These are the activations of a small neural network, seen along a few directions. Each row is one input.
In each table, some parts of the input vary, and every possible input appears once, in random order.
Descriptions start from the smaller parts, as in this example, which fits no table here: one of 3 separate values, together with either a single point or one of 9 places around a ring or (one of 4 places along a line, together with one of 5 places around a ring).
Shared parts are said once, and a part with two or three values counts as separate values.
In the rows, 128 means zero.

Other details of the inputs shift rows strongly along two fixed directions, in all tables alike. That doesn't count.

A family of inputs:
x1: [150 129 114 133 150 154 135 137 121 133 113 115 149 143]
x2: [101  88 117 121  87  97 118  98 125 128 136 189 107 101]
x3: [163 123 124 136 139 144 128 130 133 130  90 114 135 152]
x4: [113  94 107 113 104 100 145 102 136 106 133 166 109 120]
x5: [155 142 145 134 142 151 114 148 136 139 106 105 137 133]
x6: [149 143 150 133 137 146 103 149 135 149 111 109 138 125]
x7: [113  86  99 116  98  94 146  93 130 104 128 178 106 123]
x8: [ 72  88 118 128  85  74 146  89 116 134 159 200  93 138]
x9: [ 87 205 127 109 150  98 161 134 126  48 199  32 101  93]
x10: [139 138 143 136 129 130 104 135 128 134 116 111 126 122]
x11: [134 139 155 154 138 139 121 142 116 168 109 119 131 173]
x12: [128 137 135 149 152 154 131 142  99 171 131 129 151 168]
x13: [162 128 129 135 143 146 125 135 135 133  92 112 135 149]
x14: [ 84 205 135 113 148 102 151 135 126  57 201  37 103  84]
x15: [142 135 130 135 141 156 113 145 121 149 122 120 153 126]
x16: [157 138 137 134 143 146 122 139 139 132 103 105 138 139]
x17: [145 137 126 134 147 156 121 142 121 141 121 119 154 130]
x18: [145 118 139 104 129 155 133 151 163 146 127 142 155 130]
x19: [103  88 117 119  90  96 123 100 129 124 137 185 109 104]
x20: [108  88 109 118  94  94 138  94 133 110 133 179 107 113]
x21: [140 136 133 134 142 155 109 147 119 153 123 122 153 123]
Each input here is: one of 3 separate values, together with either a single point or one of 6 places along a line.
The inputs of x16 and x14 match in every part but the choice among 3 separate values. If x5 is changed in the same way as x16 into x14, which row does it become? -> x17
Which other rows does x2 become when the choice among 3 separate values takes its other values? List them by row number. -> x6, x21

A family of inputs:
x22: [101  97  97 165 108  86 113  73  63 128 119 196  97 125]
x23: [ 94  98  96 141  94  61 133  62  99  64 126 153  62 103]
x24: [124 142 123 118 123  97 123 114 133  90 135  98 101 100]
x25: [124 183 139 109 141 121 129 139 151  81 149  59 125  87]
x26: [162 154 157 140 167 184 128 173 140 172 109  91 164 174]
x27: [181 104 115 129 144 172 120 144 135 146  85 134 160 143]
x28: [114 180 126 109 144 112 153 140 145  63 167  53 109  99]
x29: [ 88 195 144 128 144 107 152 142 115  91 186  52 111 112]
x30: [163 124 144 105 150 185 134 169 164 172 124 134 188 149]
x31: [147  72 119 174 120 142  91 113  90 187  76 195 133 152]
x32: [157  90 138 117 132 167 138 155 157 177  98 166 158 170]
x33: [160 155 158 139 152 171 111 169 133 177 108 101 166 158]
x34: [141  55 111 129  87 127 111 101 121 176  86 227 135 151]
x35: [ 60  94 112 123  73  57 127  65 105  90 161 185  77  82]
x36: [105 178 140  95 143 131 158 161 170 105 191  76 133 115]
Describe the family of inputs behind these rows. -> one of 3 separate values, together with one of 5 places around a ring
The inputs of x28 and x36 match in every part but the choice among 3 separate values. If x23 is changed in the same way as x28 into x36, which row does it become? -> x32
Start at x31 and move only the place on the ring of 5, one step at a time. The first step leads to x22. Which rows follow, in order? -> x29, x26, x33
